Each row below is a small network's average activation on inputs in which a field has the value named, seen along a few directions.
Related values have similar rows: they may be neighbours, one step apart, or belong to one group.
In the rows, 128 means zero.

Other fields vary at random and push rows far along one fixed direction, the same in every table; ignore that.

Values of NUB:
bak: [126 104 107 152 186  84 125 166 133 137]
dek: [152 135 148 126 136 130 136 158 123 113]
rase: [147 134 173 133 110 145 135 132 119 111]
rifo: [128 168 153  88  86 196 138 101 110 110]
moni: [172 150 157  98 116 154 142 157 129 110]
nife: [116 160 112 125 102 172 120 125 113 123]
bufos: [103 155 159  71  51 168 136 122 109  93]
lusit: [100 139 109 128 134 147 130 117 140 155]
sege: [152 153 199 103  97 161 116 133 133  89]
daro: [128 104 113 134 148 115 128  96 122 142]
tini: [ 94  85  59 170 162  53 129 117 135 171]
sogos: [125 145 139  77  65 180 164 118 121  86]
dus: [127 108 100 169 183  54  82 143 163 155]
bap: [121  51  63 220 216  33 112 106 142 196]
NUB is arranged as a tree with 5 forks.
Question: Which values are neighbours of sege? Give them in the order they are listed.
Answer: rase, dus
Question: Which values are neighbours of nife? Give them in the order they are listed.
Answer: rifo
Question: Which values are neighbours of bak? Give them in the order they are listed.
Answer: dek

Values of NOKIT:
ked: [109 148 128 113  97 158 133 118 117 120]
zev: [144  85 111 186 196  58 107 132 143 164]
daris: [108 140 128 101  83 173 152  94 108 115]
marit: [141  78 102 206 212  46 101 124 148 177]
ros: [155 147 175 102 108 151 133 155 128  89]
rak: [114 101  50 180 201  55 113 150 150 179]
fop: [142 140 147 117 126 128 130 158 133 113]
fif: [ 95 118 111 112 101 140 137  83 121 131]
timuf: [121 151 135 104  97 162 130 126 121 120]
bulo: [114  99  66 179 197  54 114 157 153 172]
mov: [108 141 130 101  86 172 142 100 112 114]
sada: [120 149 132  98  81 173 144 107 114 118]
sig: [168 141 198  98 106 164 129 138 115  88]
vokun: [169 162 222  70  74 192 139 146 111  66]
giti: [111 121  85 154 155  95 115 133 145 153]
NOKIT is arranged as a line.
Question: A walk along NOKIT starts at marit and steps to its neighbour zev. Put ked, fop, sada, giti in the order it reaches them.
Answer: fop, giti, ked, sada
Question: How many steps from neighbour to neighbour lead from timuf to rak, at the fewest?
Answer: 2
Question: Which values are neighbours of fif? Give them in the order they are listed.
Answer: daris
Question: Which values are neighbours of vokun? Give them in the order they are listed.
Answer: ros, sig

Values of KAROM:
let: [136 155 152  97 109 159 126 145 127 103]
kivu: [154 129 171 115 120 140 125 148 125 101]
fon: [112 126 100 139 134 122 129 131 127 146]
bebu: [160 178 214  58  66 207 141 149 113  59]
desos: [147  98 129 160 166  86 120 139 138 142]
gotu: [101 124  89 134 121 119 131 101 130 150]
tipap: [164 168 216  66  70 194 142 151 116  67]
pipu: [150 109 150 150 155 105 122 123 127 136]
nutov: [104 140 132  96  81 168 131  95 115 114]
koteg: [116 139 120 112  93 154 137 111 125 128]
fes: [125 155 139 110 111 157 137 140 122 115]
foni: [122  99  57 183 204  44 109 156 159 173]
livar: [145  91 124 177 185  80 113 115 136 157]
sumed: [106 137 107 134 121 136 127 122 120 130]
rane: [ 77  72  20 190 184  48 131  95 138 199]
KAROM is arranged as a line.
Question: A walk along KAROM starts at livar and steps to its neighbour pipu. Put kivu, gotu, tipap, koteg in the order it reaches them.
Answer: kivu, tipap, koteg, gotu
Question: How many steps from neighbour to neighbour lead from bebu to nutov, at the fewest?
Answer: 8
Question: Which values are neighbours of fes? Give them in the order they are listed.
Answer: let, fon
